x =
[[116 112 113 108 129 136 136 149 125 105 113 143 127 138]
 [126 124 126 122 132 130 130 133 127 123 126 133 128 131]
 [129 129 121 136 107 141 120 110 143 132 131 113 143 118]
 [126 126 129 123 136 123 132 137 122 124 126 135 122 133]
 [138 141 146 140 141 113 126 121 121 146 139 125 119 125]]
Indices start at 1.
(1, 1) => 116
(5, 1) => 138
(3, 4) => 136
(3, 12) => 113
(2, 14) => 131
(1, 6) => 136
(4, 11) => 126
(4, 5) => 136
(5, 14) => 125
(1, 8) => 149
(4, 10) => 124
(5, 9) => 121
(1, 11) => 113
(2, 5) => 132
(1, 10) => 105
(2, 3) => 126
(4, 9) => 122
(2, 9) => 127
(3, 8) => 110
(5, 4) => 140
(5, 13) => 119
(2, 12) => 133
(5, 3) => 146

grid =
[[142 132 138 101 133 121 139 129]
 [140 132 132 117 134 119 136 124]
 [142 135 134 111 137 118 133 124]
 [141 132 134 111 133 119 136 122]
 [139 136 134 112 134 122 136 127]]
Rows and columns are counted from 1.
(1, 1) -> 142
(3, 5) -> 137
(1, 3) -> 138
(3, 7) -> 133
(5, 1) -> 139
(1, 5) -> 133
(4, 7) -> 136
(5, 5) -> 134
(1, 2) -> 132
(5, 7) -> 136
(4, 4) -> 111
(5, 3) -> 134
(5, 4) -> 112
(3, 3) -> 134
(3, 8) -> 124
(2, 8) -> 124

M =
[[132 137 128 123 122 130 140 135 129 131 136 115 131]
 [134 141 129 134 118 136 125 135 124 127 131 116 122]
 [136 127 130 123 127 133 128 121 135 130 121 125 128]
 [133 151 129 124 128 136 130 135 124 126 129 133 127]
 [125 130 127 134 132 135 132 124 130 130 124 123 131]
 [125 121 129 116 133 118 129 133 132 128 132 131 135]
 [125 133 127 135 121 128 128 135 126 127 134 128 123]]
Indices start at 1.
(1, 1): 132
(4, 11): 129
(6, 10): 128
(4, 5): 128
(3, 7): 128
(7, 13): 123
(3, 6): 133
(3, 10): 130
(4, 12): 133
(1, 3): 128
(2, 2): 141
(1, 7): 140
(2, 5): 118
(1, 13): 131
(6, 11): 132
(6, 5): 133
(6, 1): 125
(4, 8): 135
(4, 10): 126
(4, 13): 127
(5, 11): 124
(5, 7): 132
(5, 9): 130
(5, 5): 132
(7, 3): 127
(6, 9): 132
(7, 12): 128
(2, 10): 127

B =
[[139 130 123 125 129 120 125 133 132 128 128 145 124]
 [121 119 127 133 140 129 130 137 109 127 128 135 129]
 [121 115 129 121 132 135 128 128 124 117 129 137 116]
 [135 119 118 137 128 131 131 128 112 130 123 121 136]
 [115 143 120 130 137 134 127 138 128 139 128 144 141]
 [129 130 129 122 139 121 124 134 126 129 128 145 130]
 [128 129 150 117 127 124 126 118 128 120 126 119 126]
 [113 137 139 132 132 126 131 130 126 135 129 122 135]
 [139 118 139 136 142 126 129 135 104 123 125 140 130]]
Rows and columns are counted from 1.
(1, 1) -> 139
(9, 3) -> 139
(1, 7) -> 125
(5, 11) -> 128
(2, 7) -> 130
(7, 10) -> 120
(7, 2) -> 129
(2, 13) -> 129
(7, 4) -> 117
(6, 3) -> 129
(6, 4) -> 122
(2, 2) -> 119
(8, 9) -> 126
(4, 10) -> 130
(2, 1) -> 121
(5, 5) -> 137
(4, 9) -> 112
(5, 9) -> 128
(2, 3) -> 127
(8, 8) -> 130
(4, 1) -> 135
(5, 7) -> 127
(6, 7) -> 124
(7, 12) -> 119
(5, 3) -> 120
(3, 4) -> 121
(4, 7) -> 131
(2, 9) -> 109
(5, 6) -> 134
(1, 6) -> 120
(2, 10) -> 127
(7, 7) -> 126
(5, 2) -> 143
(9, 11) -> 125
(1, 12) -> 145
(6, 5) -> 139

X =
[[123 136 123 147 124 120 120 125 140]
 [124 130 123 127 154 130 118 141 127]
 [144 136 117 121 128 144 124 136 134]
 [120 121 124 125 116 127 158 136 136]]
Rows and columns are counted from 1.
(1, 1) = 123
(1, 7) = 120
(4, 1) = 120
(3, 4) = 121
(3, 8) = 136
(2, 5) = 154
(2, 6) = 130
(4, 2) = 121
(3, 6) = 144
(3, 3) = 117
(3, 1) = 144
(2, 9) = 127
(4, 8) = 136
